Each row below holds a small network's activations on one input, seen along a few directions.
In each table, some parts of the input vary, and every possible input appears once, in random order.
Descriptions start from the smaller parts, as in this example, which fits no table here: one of 6 places along a line, together with either a single point or one of 11 places along a line or (one of 3 separate values, together with one of 8 places around a ring).
Shared parts are said once, and a part with two or three values counts as separate values.
In the rows, zero is written as 128.

A family of inputs:
x1: [127 165 133 141 139  78 140  93 103 146 121 142 145 115]
x2: [117 155 135 127 167 102 119 105 122 123 156 158 148 114]
x3: [147 103 120 131 133 161 142  89 106 156 130 115 119 132]
x4: [156  82 152 101 154 172  82 123  95 143  88  91 147 136]
x5: [ 54 138 118 109  71  78 139 205 224  33 138 188  90 180]
x6: [128 173 113 169 101  59 152 124  92  99 162 127 164 112]
x7: [ 84  75 159  59  90 178  88 198 215  91  59 106  52 190]
x8: [125 185  97 176  92 102 162 146  92 112 178 137 143  93]
x9: [141 151  99 174 148  81 152 150 139  92 185 159 170 107]
x10: [131 150 112 151 174 106 130 112 144 135 153 152 146 117]
x11: [154 121 134 116 120 157 143 107 105 179 113 129 118  89]
x12: [ 31 148 131  92  84 110 110 170 232  70 127 155  54 185]
x13: [154 101 122 122 150 145 114  99 142 151 139 107 133 119]
x14: [181  74 140 118 176 173 105 142 129 165  86 101 149 126]
x15: [125 160  90 187 118 100 170 134  97  92 185 145 149 128]
x16: [139 106 145  98 144 142 102  92 119 139 142 113 137 116]
x17: [ 68  82 146  48  89 142 115 158 236  86  80 155  57 178]
x18: [165  83 134 135 145 194 123 127  88 165  86  89 128 145]
x19: [116 165 111 166 144 128 150 104 109 140 164 134 124 132]
x20: [127 156 121 150 142  77 141 143 117  81 188 165 172 104]
x21: [163 109 141 126 117 194 114 139  82 183  80  83 123 111]
x22: [149 121 150 113 118 121 125  87 105 169 118  93 134 110]
x23: [174  88 162 110 142 147 115 123  87 176  55  92 150 122]
x24: [115 182 106 154 113 124 138 101  92 147 137 134 119 109]
Q: What do these inputs look like to the network?
A: one of 4 places along a line, together with either a single point or one of 5 places around a ring
Q: A walk changes only the place on the ring of 5. It starts at x3 and steps to x13. List the rest of the walk in order.
A: x16, x22, x11

A family of inputs:
x25: [ 82 216 129 157  46  91 164 129  80 127 138 120 100 106]
x26: [163 114 119 124 144 171 111  61  92 189 115  84 128 100]
x27: [ 43 182 111 124  74  78 125 154 169  65 150 156  96 161]
x28: [167 124 113 152 148 195 118 116  75 173 109  98 140 102]
x29: [ 67 172 110 111 102  79 138 150 198  51 172 199  95 153]
x30: [178 101 133 120 191 143 105  52  79 180 125 109 175  96]
x31: [141 186  99 193 173  78 142  81  72 138 199 135 183  87]
x32: [122 128 155  89  81 153 122 101 100 174  63  65  96 126]
x33: [116 109 159  85 101 136  94 117 152 152  67 100  93 139]
x34: [ 89 113 125 104  71 121 118 191 166  64 123 130 112 155]
x35: [186 121 121 164 167 122 131 118  70 146 181 117 202  83]
x36: [108  80 146  44 130 140 100 121 211  99 101 155  83 166]
x37: [111 103 123 102 111 118 129 189 207  58 153 152 104 160]
x38: [128 201  93 184 110 107 152  87  70 138 186 134 138  78]
x39: [101  59 140  54 173 126 113 115 240 103 110 173 100 177]
x40: [101  70 134  94 184 151 120 174 231  94 107 176 107 180]
x41: [201 100 119 177 213  95 137 107  87 126 182 121 218 100]
x42: [117 203 106 185  79 100 185 107  73 158 163 128 111 107]
x43: [ 85  90 160  63  99 140  84 122 183 112  83 122  83 171]
x44: [121 137 154 130  92 173 127 159  91 165  67  74  92 134]
x45: [120 132 137 137  75 113 125 182 141 106 117 107 118 127]
x46: [ 88 102 151  93 102 163  93 177 165  95  78 136  94 174]
x47: [119 121 151 115 104 157 103 171 134 135  63 114 104 142]
x48: [158 168 105 188 207  55 147  69  78 120 201 163 207  94]
x49: [159 134 122 164  75 143 175 142  70 157 136 105 128 102]
x50: [181 110 127 153 201 164 110 107  69 168 123 112 183 103]
x51: [ 60 149 105 120 146  66 151 143 228  57 180 215 112 164]
x52: [105  80 121 105 145 113 145 181 227  58 153 190 128 154]
x53: [ 77 204 109 151  70  66 139 143 144 109 136 137 108 135]
x54: [199  89 138 118 232 121 103  50  96 174 138 125 200 104]
x55: [170 132 109 167 112 149 142 126  73 141 163 101 153  79]
x56: [110  92 137  80 139 160 107 178 199  86 100 160  91 175]
x57: [156 125 133 151 116 183 148 135  77 192  89  94 107 129]
x58: [155 114 141 111 100 165 144  78  81 201  87  99 104 116]
x59: [125 147 143 142  50 133 153 166  84 130 114  85 113 107]
x60: [200  98 131 157 247 139 107 107  93 166 138 118 205 117]
Q: Changing only one part turns x28 into x55. The same change can be made to x44. Which row results?
A: x59
Q: What do these inputs look like to the network?
A: one of 4 places along a line, together with one of 9 places along a line
Q: Which other rows does x51 become when the place on the line of 4 takes its other values? List them by row number.
A: x39, x40, x52

A family of inputs:
x61: [166  25 155  76 180 156  82 180 183  84 102 129 154 150]
x62: [149  73 138 102 201 171 108 111 164 163  96 134 115 154]
x63: [ 92 112 147 101  40 126 119 227 188  66  96 103  85 155]
x64: [133 132 101 166 148  84 151 190 173  57 201 153 168 136]
x65: [163 183 101 194 130  97 154  87  48 161 207 124 181  58]
x66: [200  95 148 152 181 162  93 104  52 192  70  68 179 119]
x67: [ 95 118 137 109  46 144 140 229 166  83  97 121  88 141]
x68: [130  75 145  68 193 137  82  73 191 150  84 135 117 146]
x69: [110 174  95 170 165  82 158 122 156 108 194 175 135 135]
x70: [126 145  94 182 152  94 166 172 165  82 195 164 168 128]
x71: [159  54 132 104 200 185 113 136 149 145  95 145 129 140]
x72: [ 33 152 154  66  50  92 104 113 188 104  89 126  56 161]
x73: [ 81 140 126 120  63 159 150 185 138 116 102 136  62 152]
x74: [201  90 146 121 162 186 108  75  57 214 116  86 160  91]
x75: [115 158  98 171 164  93 170 152 139  93 200 183 145 127]
x76: [140 151 133 121  23 145 173 104  52 177  93  87  94  92]
x77: [190 102 142 130 184 194  95  81  44 186 100  78 166 101]
x78: [155 195 118 213 153  75 142 117  25 136 179 119 201 100]
x79: [118 194 131 148  49 160 133 139  55 167  94  51  98 110]
x80: [212  63 145 111 153 173 138  46  56 204  97  94 158  88]
x81: [170 159 100 186 121  85 181  54  52 153 200 117 168  81]
x82: [ 73 155 130 113  66 149 142 158 143 125  99 145  54 154]
x83: [ 51 156 137  89  57 117 111 113 176 113  90 131  50 161]
x84: [174  30 133 101 184 174  97 173 181 108  98 117 151 148]
x85: [ 88 131 128 130  50 156 152 209 165 109  94 116  83 150]
x86: [ 63 164 145 101  62 130 136 136 163 128  92 146  55 143]
x87: [139  76 151  81 200 162  96  82 164 152 100 155 117 152]
x88: [ 94 171  95 138 157  51 124  74 181  89 180 181 139 130]
x89: [130 182 138 160  51 132 128 159  48 166  66  61 116 124]
x90: [128 123 117 142 143  70 131 192 172  26 205 168 172 141]
x91: [110  65 160  38 189 122  70  67 182 128  95 151 124 156]
x92: [132 177 130 130  30 155 143 134  58 188 104  79 101  87]
x93: [163  44 134 113 190 189 111 155 166 131 103 125 146 161]
x94: [103 176 103 153 163  69 146  91 160  96 190 199 141 123]
x95: [ 72 164 115 107 152  31 117  72 175  71 187 194 147 137]
x96: [148 203 106 202 153 102 146  98  33 138 199 111 184  75]
Q: What do these inputs look like to the network?
A: one of 3 separate values, together with either one of 4 places along a line or one of 8 places along a line
Q: Changing only the choice among 3 separate values turns x96 into x77. The same change can be made to x64. Which row results?
A: x84
Q: Which other rows does x65 become when the choice among 3 separate values takes its other values? List them by row number.
A: x74, x92
Q: A walk changes only the place on the line of 8. It starts at x90 and steps to x64. List the rest of the walk in order.
A: x70, x75, x69, x94, x88, x95
Q: Which other rows does x82 become when the choice among 3 separate values takes its other values? List them by row number.
A: x62, x69

A family of inputs:
x97: [110 187  88 200  82  59 166 160 134  73 198 116 168 125]
x98: [185  85 161 128  94 157 148 136  31 168  85  83 146 124]
x99: [ 94 183 133 141 106  45 185 124 107  73 190 153 142  96]
x100: [157  61 121 105 205 158  83 200 164  73 167 150 172 133]
x101: [150 155 133 169 186 111 124 108  48 153 105 141 159 140]
x102: [ 35 118 154  50  75 126  99 137 176 116  56 151  70 157]
x103: [ 63 138 158 101  63 177  91 244 179  90 102 112  77 175]
x104: [ 71 139 173  76  77 106 122 171 210 122  76 111  57 167]
x105: [166  70 155  91 208 101 117 123 205  95 133 152 158 128]
x106: [ 46 117 148 114  76 150 127 211 185  87  78  97  85 204]
x107: [130 208  94 187  71  82 131 192 128  76 218 133 163  96]
x108: [155 174  67 192 187 169 165  84 106 192 126 169  98 100]
x109: [117 161 130 118 193 141  92  16  60 161 128 123 133 125]
x110: [177 100 164 146  85 210 116 182  45 168 131  51 153  94]
x111: [160  54 103 132 205 123 109 163 193  72 137 127 176 154]
x112: [ 56 126 125 109  74 197 174 175 212 144  96 172  18 180]
x113: [162 183 114 192 171 146  80 155  82 161 149 100 161 103]
x114: [168 102 139  92  88 152 118  83  65 202  79  81 151  82]
x115: [150  49 100 119 212 178 170 136 206 147 175 201 114 150]
x116: [146 162  96 200 186 124 115 118  80 136 110  95 165 122]
x117: [135 173 120 136 177 109  96  51  86 183  99 139 162  93]
x118: [135 190 101 176  77  31 163 143 113  75 176 165 151 121]
x119: [170 103 135  82  92 171 105  46  63 185 102  59 120 107]
x120: [123 203  45 183  86 106 216 124 150 110 204 198  99  92]
x121: [ 74 122 159  90  71 120 123 193 163  89  57 145  66 199]
x122: [132 166 153 139 203 116 137  84  66 156 111 123 153 109]
x123: [165  96 190 103 107 161 163 118  59 192 105  57 148 105]
x124: [182  60 132 118 193  94 106 149 185  93 127 169 164 160]
x125: [ 95 186 101 140  81  36 140  91 125 100 179 169 148  77]
x126: [ 34 118 165  49  75 145  86 102 186 119  95 119  42 190]
x127: [ 93 184  98 134  89  51 123  56 121  87 205 144 108  99]
x128: [187 100 100 158  94 213 185 111  89 206 102 112  85  84]
x129: [150  66 136  73 199 127  69  53 202  98 150 152 136 143]
x130: [180  92 126 160  92 169 137 144  63 151  88  38 150 106]
x131: [128  51 162  77 199 120  98  97 192 128 140 176 183 139]
Q: Changing only one part turns x97 into x111. The same change can be made to x125. Which row results?
A: x131
Q: What do these inputs look like to the network?
A: one of 5 separate values, together with either a single point or one of 6 places along a line
Q: Which other rows does x110 become when the choice among 5 separate values takes its other values? List them by row number.
A: x100, x103, x107, x113
